These are the activations of a small neural network, seen along a few directions. Each row is one input.
In each table, some parts of the input vary, and every possible input appears once, in random order.
Descriptions start from the smaller parts, as in this example, which fits no table here: one of 3 separate values, together with either a single point or one of 9 places around a ring or (one of 4 places along a line, together with one of 8 places around a ring).
Shared parts are said once, and a part with two or three values counts as separate values.
In the rows, 128 means zero.

Other details of the inputs shift rows strongly along two fixed directions, in all tables alike. That doesn't count.

Table:
row 1: [138 145  78 154 129 122 130 160 134 161 165]
row 2: [114 114 153 114 112 115 118 122 146 115 106]
row 3: [145 102 150 117 130 129 106  97 133 104 122]
row 4: [142 108 170 117 135 131 129  96 126 120 118]
row 5: [164 148  92 146 121 135 164 133 119 155 173]
row 6: [108 116 148 121 116 126 117 112 145 121 101]
row 7: [141 143  84 152 124 123 146 161 136 169 156]
row 8: [120 123 138 114 119 118  90 114 151 116 106]
row 9: [167 126  90 141 130 139 157 140 119 164 172]
row 10: [129 142  81 142 122 123 136 162 128 157 174]
row 11: [114 116 150 128 113 128 112 116 145 121  99]
row 12: [124 143  75 149 124 132 134 151 129 163 169]
row 13: [ 82 169 192 112 242 201 235 157  44  70 126]
row 14: [121 121 139 120 124 112  93 114 154 113 105]
row 15: [118 120 155 113 112 122 114 126 143 117 104]
row 16: [119 123 150 117 127 118 117 119 149 119  95]
row 17: [119 115 143 133 117 119  91 118 149 111 107]
row 18: [108 114 149 116 116 118 120 115 146 118 104]
row 19: [124 141  76 144 124 125 138 154 130 160 172]
row 20: [121 121 141 114 112 120  87 118 148 115 110]
row 21: [ 87 166 197 110 235 201 249 158  47  80 117]
row 22: [142 116 157 116 127 134 135  99 130 102 111]
row 23: [119 118 144 116 109 116  90 121 147 111 114]
row 24: [139 149  82 137 124 130 144 157 133 173 156]
row 25: [161 140  81 145 130 137 147 135 118 146 179]
row 26: [139 147  84 137 116 133 142 161 130 172 159]
row 27: [127 111 125 122 110  89  90 109  87 112  85]
row 28: [114 115 140 130 112 123  90 112 149 115 108]
row 29: [143 123 151 122 119 124 111  90 135  96 123]
row 30: [139 140  85 156 119 130 144 161 133 170 156]
row 31: [126 112 134 119 112  95 114 113  83 118  76]
row 32: [142 107 161 119 133 126 106  92 129 113 127]
Each input here is: one of 2 separate values, together with either a single point or one of 5 places along a line or one of 10 places around a ring.
Question: Changing only the choice among 2 separate values turns row 7 into row 1. The same change can be made to row 26. Which row results?
Answer: row 20
Question: Which other rows does row 13 become when the choice among 2 separate values takes its other values? List them by row number.
Answer: row 21
Question: Which other rows does row 29 become when the place on the line of 5 takes its other values? List them by row number.
Answer: row 3, row 13, row 25, row 32

Table:
row 33: [136 152 163 136 212 167 174 132  85  97 114]
row 34: [112  99 195 103 142 145 145  99 111  94  98]
row 35: [ 67 126 170 114 156 124 114 145 141  74  81]
row 36: [205  94  89 148  60 102  82  87 183 154 122]
row 37: [122 168 165 102 188 153 181 132  84  85 138]
row 38: [ 86 113 150 104 102 115  85 111 175 125  66]
row 39: [162  94 168 108 136 115  72  88 140 101 100]
row 40: [113 155 144 119 168 181 219 162  76 122 160]
row 41: [111 105 186 107 154 147 124  96 105  75 111]
row 42: [127 124 184  97 145 150 129 104 114  62 106]
row 43: [193 108  77 129  62 112 108 119 162 163 162]
row 44: [118 176  56 173 123 124 134 200 128 186 192]
row 45: [186 171  53 156 123 129 189 149 126 180 185]
row 46: [ 69 132 196 119 135 121 128 149 141  99  74]
row 47: [169 148  94 141 169 151 187 173  91 184 176]
row 48: [ 65 127 163 106 160 131 113 139 142  78  77]
row 49: [175  97  87 122  65  80  62  79 170 140 167]
row 50: [128 137  60 141  81 106  60 138 174 179 150]
row 51: [161 107 155 128 118 127  89  76 150  81  89]
row 52: [ 96 190  75 154 150 155 152 194 108 174 174]
row 53: [156 158  50 165 134 125 165 138 108 173 215]
row 54: [ 91 128 163 125 101 113  59 118 162 105  87]
row 55: [ 92 110 156 126 111  97  68 130 170  90  88]
row 56: [ 62 170 177 132 165 149 176 181 107 121 103]
row 57: [110 118 194  90 140 128 152  93 118  89 104]
row 58: [ 91 124 166 113  91 117  77 117 170 127  71]
row 59: [118 107 196 102 141 149 142 104 115  92  95]
row 60: [110 130 170 119 206 162 167 135  72 107 139]
row 61: [130  99  71 125  59  85  62 124 204 173 111]
row 62: [174  93  78 161  74 107 107 101 155 179 159]
row 63: [ 98 177  81 165 153 134 159 208 112 161 181]
row 64: [ 61 176 112 125 198 165 183 187  96 125 134]
row 65: [109 109 184 129 157 146 128  86 107  77 102]
row 66: [154 144  48 171 124 145 164 146 107 168 215]
row 67: [182  98  97 116  52  82  80  87 180 158 151]
row 68: [171  99  69 137  71 112  89 108 151 148 187]
row 69: [109 127 177 137 197 160 191 129  80 127 116]
row 70: [ 98 137 169 130 165 170 205 127  86 103 125]
row 71: [125 162   8 160 108  77 132 191  22 183 138]
row 72: [181  76  91 157  90  89  50  79 165 161 148]
row 73: [ 99 160  73 151 148 134 186 212 125 173 160]
row 74: [ 99 183  90 158 134 148 173 203 114 188 163]
row 75: [147  87 169 110 132 118  71  85 139 104 109]
row 76: [132 101 168 117 101 102 113  65 151 106  98]
row 77: [ 77 126 149 107 117  78 123 136  33 102  19]
row 78: [159 126 155 115 117 109  96  68 156  77  96]
row 79: [161 172  89 128 147 140 203 163  99 166 186]
row 80: [112 117 185  99 142 153 128 101 113  64 115]
row 81: [ 69 125 188 117 139 121 131 152 145  93  70]
row 82: [199  87  96 127  58  98  74  97 174 160 136]
row 83: [143 160 143 144 205 172 215 156  80 138 128]
row 84: [ 91 101 148 106 106 104  90 126 181 112  67]
row 85: [110 170  31 152 134 139 137 184 132 191 183]
row 86: [ 89 120 159 106  98 117  79 112 171 130  69]
row 87: [116 157 138 129 193 180 193 158  65 114 168]
row 88: [145 171  82 134 157 144 181 157  92 150 209]
row 89: [184  67 101 131  74  89  67  92 169 177 143]
row 90: [132 120 186 104 157 148 123 103 109  71 100]
row 91: [107 104 192  97 130 148 151 100 116  84 103]
row 92: [197 122  61 153  77 117  96 105 164 139 162]
row 93: [198 116  70 149  64 116 116 109 170 157 148]
row 94: [148  81 178 106 120 116  91  89 145 122  95]
Question: What do these inputs look like to the network?
Answer: one of 2 separate values, together with either a single point or one of 10 places around a ring or (one of 4 places along a line, together with one of 5 places along a line)
Question: Changing only the choice among 2 separate values turns row 80 into row 40. The same change can be made to row 64. Which row results?
Answer: row 61
Question: Which other rows does row 89 become when the choice among 2 separate values takes its other values? List them by row number.
Answer: row 60
Question: Which other rows does row 67 become when the place on the line of 5 takes its other values? List them by row number.
Answer: row 45, row 57, row 76, row 79
Question: Which other rows does row 56 become when the place on the ring of 10 takes its other values? List them by row number.
Answer: row 38, row 46, row 58, row 61, row 73, row 74, row 81, row 84, row 86
